Each row below holds a small network's activations on one record, seen along a few directions.
Each row is followed by the record's values for the fields S, T, P, B, Z, E, F, N.
Not every record has every field; a missing one is written missing.
The largest differences between rows may come from other fields.
(in the rows, 500 means zero)
Strong random noise was added to every row along 15 fixed directions; ignore it. To show where, here is one row again and again, with new noise each time:
[324 583 508 561 552 359 455 441 431 710 458 441 530 483 521 486 458 604
 549 647 376 393 593 583 579 448 426]
[513 192 423 576 668 432 609 483 310 361 674 625 455 519 538 668 430 635
 363 500 608 458 661 421 460 333 534]
[496 531 668 512 585 666 603 533 458 470 469 410 569 344 548 446 567 213
 382 451 496 451 473 455 311 426 693]
[621 546 320 455 499 564 537 478 579 316 519 524 145 421 598 437 460 473
 625 616 469 612 440 577 529 477 306]
[564 478 595 606 411 464 494 618 464 559 470 315 580 518 570 419 675 428
 494 409 303 349 376 386 420 493 596]
[506 413 479 476 422 322 420 599 520 394 411 500 314 711 489 313 594 547
 608 505 355 582 381 564 580 690 432]
[417 751 672 458 380 440 771 259 399 627 582 588 400 492 508 599 534 382
 346 637 556 481 600 644 433 534 372]
[463 692 612 463 383 432 507 606 513 462 664 414 606 429 431 622 372 449
 366 471 651 746 363 333 498 790 672]
[538 470 476 456 505 354 565 447 494 541 356 328 536 505 539 455 552 633
 458 519 286 574 524 474 539 507 462]
[498 557 497 521 526 539 645 497 488 469 506 571 415 362 637 779 477 503
 300 630 785 484 616 338 450 357 460]
[352 663 748 383 295 592 648 328 576 513 466 315 649 488 447 458 455 411
 395 536 381 602 609 632 557 613 423]
[547 641 325 411 456 403 437 397 591 558 320 699 455 537 441 630 472 578
 422 291 646 620 576 618 404 567 565]
[582 456 336 483 459 453 383 357 517 498 582 624 510 600 324 611 594 704
 597 554 409 505 698 571 525 532 590]
[496 530 679 391 268 364 630 416 670 417 443 342 402 514 665 551 399 480
 456 233 616 556 430 595 665 478 345]
[397 467 584 510 508 486 332 425 580 478 442 611 495 642 485 583 580 393
 454 472 683 337 663 522 492 461 647]
[585 417 387 510 563 463 366 370 561 269 539 356 484 573 706 420 545 565
 503 440 225 518 548 347 513 463 591]
[466 574 476 479 354 423 490 422 576 617 486 447 514 509 416 645 454 644
 515 576 545 494 613 565 626 512 385]

[467 500 496 434 657 578 519 471 471 625 412 438 718 331 308 519 406 492
 507 549 517 592 551 566 460 508 675] -> S=s4 T=t6 P=p4 B=missing Z=z5 E=e2 F=f2 N=missing
[644 585 602 494 359 414 362 551 568 576 821 441 561 466 345 590 613 488
 658 473 553 474 379 401 621 624 660] -> S=s4 T=t1 P=p1 B=b1 Z=z1 E=e2 F=f4 N=n1
[548 414 455 584 445 630 612 251 378 531 420 537 685 652 505 451 632 551
 423 335 199 299 698 634 330 327 456] -> S=s3 T=t1 P=p1 B=b1 Z=z5 E=e2 F=f3 N=n2
[317 694 743 518 315 463 634 606 491 621 453 539 468 559 626 494 627 412
 342 650 523 440 469 460 491 599 317] -> S=s3 T=t5 P=p3 B=missing Z=z1 E=e2 F=f4 N=missing
[466 822 519 483 288 621 531 518 545 672 496 500 564 442 386 546 510 471
 395 634 531 587 498 487 473 654 318] -> S=s4 T=t5 P=p1 B=b1 Z=z3 E=e2 F=f4 N=n1
[367 540 524 731 527 613 361 662 334 632 715 501 525 446 338 463 402 380
 629 670 553 286 432 526 487 494 507] -> S=s1 T=t5 P=p1 B=b2 Z=z3 E=e2 F=f1 N=n2
[464 397 665 429 615 460 762 734 329 525 439 601 640 318 511 513 560 549
 442 443 538 649 413 464 405 507 685] -> S=s1 T=t5 P=p4 B=missing Z=z2 E=e1 F=f4 N=missing
[533 422 500 501 659 517 659 503 272 599 714 431 592 352 289 418 454 551
 504 681 303 597 527 547 477 516 462] -> S=s2 T=t1 P=p1 B=b1 Z=z1 E=e2 F=f4 N=n1
[673 593 235 414 606 467 544 488 487 449 596 608 333 390 424 564 220 439
 386 339 696 794 348 547 360 622 492] -> S=s3 T=t5 P=p3 B=missing Z=z1 E=e1 F=f1 N=missing
[451 628 370 476 524 376 439 292 519 615 564 580 461 533 466 525 335 506
 519 373 479 517 559 689 480 516 505] -> S=s3 T=t1 P=p3 B=missing Z=z5 E=e2 F=f3 N=missing
[556 479 356 464 551 550 318 350 589 288 585 571 434 598 570 383 458 541
 541 353 345 565 569 542 522 504 471] -> S=s3 T=t5 P=p1 B=b1 Z=z1 E=e2 F=f4 N=n1
[559 292 565 526 442 574 633 644 582 407 638 269 497 332 661 619 316 432
 484 364 654 428 399 397 570 317 441] -> S=s2 T=t1 P=p3 B=missing Z=z5 E=e1 F=f1 N=missing
[461 553 606 535 300 697 634 579 529 573 477 478 564 360 566 520 658 631
 685 651 322 350 589 566 576 339 365] -> S=missing T=t1 P=p4 B=missing Z=z2 E=e1 F=f4 N=missing
[619 416 513 551 273 525 470 616 519 405 557 675 563 625 390 744 705 731
 548 444 658 493 537 383 559 525 577] -> S=s1 T=t6 P=p1 B=b1 Z=z4 E=e2 F=f3 N=n2
[428 617 526 484 269 615 569 317 585 613 203 563 677 637 657 512 711 580
 348 341 269 342 727 585 363 387 394] -> S=s1 T=t5 P=p3 B=missing Z=z4 E=e1 F=f2 N=missing
[375 637 499 485 509 635 551 660 560 572 324 437 610 274 683 458 391 506
 448 405 453 565 458 499 443 418 418] -> S=s2 T=t1 P=p3 B=missing Z=z1 E=e2 F=f4 N=missing
[640 569 430 441 631 224 447 385 522 703 348 481 397 509 554 385 662 452
 588 391 351 420 410 566 438 465 618] -> S=missing T=t1 P=p4 B=missing Z=z2 E=e1 F=f4 N=missing
[552 484 440 540 461 506 461 246 545 471 772 497 422 458 455 611 317 514
 669 323 583 378 573 704 606 340 468] -> S=s2 T=t1 P=p1 B=b2 Z=z5 E=e2 F=f2 N=n1
[428 421 611 543 463 484 629 835 347 620 570 532 552 386 250 488 418 501
 589 475 578 577 317 624 476 629 588] -> S=s3 T=t1 P=p3 B=missing Z=z4 E=e1 F=f2 N=missing
[549 319 579 522 501 539 569 598 440 464 333 490 509 565 392 530 745 553
 472 718 525 436 596 402 525 447 506] -> S=s4 T=t1 P=p1 B=b2 Z=z3 E=e2 F=f1 N=n2
[411 657 466 525 557 370 442 432 430 738 657 470 459 472 326 581 293 362
 437 727 699 473 474 541 525 631 428] -> S=s4 T=t5 P=p3 B=missing Z=z1 E=e2 F=f4 N=missing
[745 609 192 570 379 659 544 605 477 557 620 555 584 308 393 635 386 618
 517 293 463 589 403 477 300 518 539] -> S=s3 T=t1 P=p4 B=missing Z=z2 E=e1 F=f4 N=missing
[262 626 660 660 580 439 226 656 514 622 669 263 734 341 674 476 466 607
 644 573 296 364 471 288 670 423 692] -> S=s3 T=t5 P=p3 B=missing Z=z3 E=e2 F=f1 N=missing
[574 386 483 589 568 478 442 354 457 690 614 431 514 522 365 499 456 289
 579 401 558 181 482 659 444 361 556] -> S=s4 T=t5 P=p4 B=missing Z=z5 E=e2 F=f2 N=missing
[652 556 367 595 686 260 326 162 409 682 547 611 430 707 407 724 688 375
 258 634 708 233 680 315 340 448 681] -> S=s4 T=t5 P=p1 B=b2 Z=z3 E=e2 F=f1 N=n1
[459 528 702 454 614 461 592 496 421 568 603 380 577 360 353 424 277 187
 370 257 680 583 354 611 412 572 654] -> S=s2 T=t1 P=p1 B=b2 Z=z1 E=e2 F=f4 N=n1
[575 618 441 475 435 533 509 517 443 438 607 635 529 482 488 442 489 545
 584 292 353 649 381 601 387 623 627] -> S=s3 T=t5 P=p3 B=missing Z=z1 E=e1 F=f1 N=missing
[649 481 357 503 487 571 428 344 515 629 618 403 699 475 342 509 492 504
 518 416 321 424 569 528 407 488 603] -> S=s4 T=t5 P=p4 B=missing Z=z2 E=e1 F=f4 N=missing
[534 681 475 505 648 504 553 454 381 732 529 474 583 312 394 505 474 432
 528 627 475 499 447 538 388 513 598] -> S=s2 T=t5 P=p4 B=missing Z=z2 E=e1 F=f4 N=missing
[669 421 503 435 290 405 640 335 530 354 759 372 427 701 475 613 580 540
 313 718 438 588 540 305 591 670 285] -> S=s1 T=t6 P=p3 B=missing Z=z1 E=e2 F=f5 N=missing
[258 348 835 480 791 439 580 593 406 383 307 591 537 492 671 524 565 359
 224 542 785 464 618 339 476 374 681] -> S=s3 T=t5 P=p1 B=b2 Z=z1 E=e2 F=f4 N=n1
[361 437 518 500 500 506 382 628 532 458 255 687 494 692 488 427 640 497
 474 474 517 480 568 542 433 568 589] -> S=s3 T=t1 P=p3 B=missing Z=z4 E=e2 F=f3 N=missing
[511 426 693 399 357 584 667 562 547 318 506 381 618 390 627 456 579 628
 575 381 304 649 477 487 617 457 521] -> S=s4 T=t5 P=p3 B=missing Z=z3 E=e2 F=f1 N=missing

Here are new rows. What are their fields?
[526 527 584 445 507 500 583 427 526 518 498 235 642 467 397 564 459 360
 263 670 514 584 548 320 475 606 567] -> S=s3 T=t1 P=p3 B=missing Z=z1 E=e2 F=f4 N=missing
[672 326 409 360 455 363 602 395 604 713 278 491 582 536 202 807 467 676
 442 460 829 493 662 619 598 409 446] -> S=s3 T=t1 P=p4 B=missing Z=z2 E=e1 F=f4 N=missing
[619 693 342 454 542 480 511 454 483 612 423 530 368 401 382 468 589 593
 585 685 392 641 501 557 495 541 399] -> S=s2 T=t1 P=p1 B=b1 Z=z3 E=e2 F=f1 N=n1
[564 501 283 609 502 500 522 605 391 453 707 634 249 509 471 581 407 536
 465 732 588 518 452 433 455 567 297] -> S=s3 T=t5 P=p3 B=missing Z=z1 E=e2 F=f4 N=missing
[620 568 446 441 666 540 499 499 429 376 731 607 457 364 283 585 495 437
 455 663 613 745 518 376 409 659 768] -> S=s3 T=t1 P=p1 B=b2 Z=z1 E=e2 F=f4 N=n1
[522 718 513 446 515 536 584 328 494 437 373 707 296 484 558 517 676 459
 516 631 520 538 611 587 435 457 500] -> S=s3 T=t1 P=p1 B=b2 Z=z3 E=e2 F=f1 N=n2
[296 742 429 583 405 480 595 616 365 655 568 804 439 380 544 669 382 776
 533 587 578 552 570 623 518 480 303] -> S=s3 T=t1 P=p3 B=missing Z=z3 E=e2 F=f1 N=missing
[612 397 369 485 500 500 395 506 595 302 672 315 476 436 510 506 303 550
 565 366 460 637 432 431 595 523 547] -> S=s2 T=t1 P=p3 B=missing Z=z3 E=e2 F=f1 N=missing
[470 645 495 586 368 658 442 493 495 679 443 399 698 454 325 542 527 524
 514 608 426 403 576 516 478 508 471] -> S=s1 T=t5 P=p1 B=b2 Z=z3 E=e2 F=f1 N=n2
[508 842 341 549 640 261 364 176 466 825 609 463 480 451 587 613 533 503
 486 714 382 341 605 428 462 450 535] -> S=s2 T=t1 P=p3 B=missing Z=z1 E=e2 F=f4 N=missing
[700 511 454 430 532 390 699 360 421 474 397 264 593 417 517 386 497 600
 365 253 165 724 422 491 413 519 528] -> S=s3 T=t1 P=p1 B=b2 Z=z3 E=e2 F=f1 N=n1
[547 659 580 453 417 364 426 626 600 656 378 328 498 413 370 413 575 490
 710 484 466 586 271 543 618 656 594] -> S=s4 T=t1 P=p1 B=b2 Z=z5 E=e2 F=f2 N=n1
[514 638 720 463 693 351 626 527 310 629 714 764 470 243 545 590 821 613
 694 658 466 492 524 473 514 379 784] -> S=s1 T=t5 P=p1 B=b1 Z=z1 E=e2 F=f4 N=n1
[512 419 368 552 629 453 370 421 462 252 639 578 398 551 572 579 406 679
 544 557 551 567 603 383 607 443 548] -> S=s3 T=t1 P=p1 B=b2 Z=z3 E=e2 F=f1 N=n2
[360 408 589 524 595 521 284 530 581 524 367 492 693 546 572 470 623 487
 573 460 460 321 604 441 522 419 753] -> S=s4 T=t1 P=p4 B=missing Z=z5 E=e2 F=f2 N=missing
[754 378 273 444 352 622 476 504 610 278 536 640 385 507 379 494 574 672
 738 271 408 640 478 646 508 513 530] -> S=s4 T=t1 P=p1 B=b2 Z=z5 E=e2 F=f2 N=n1
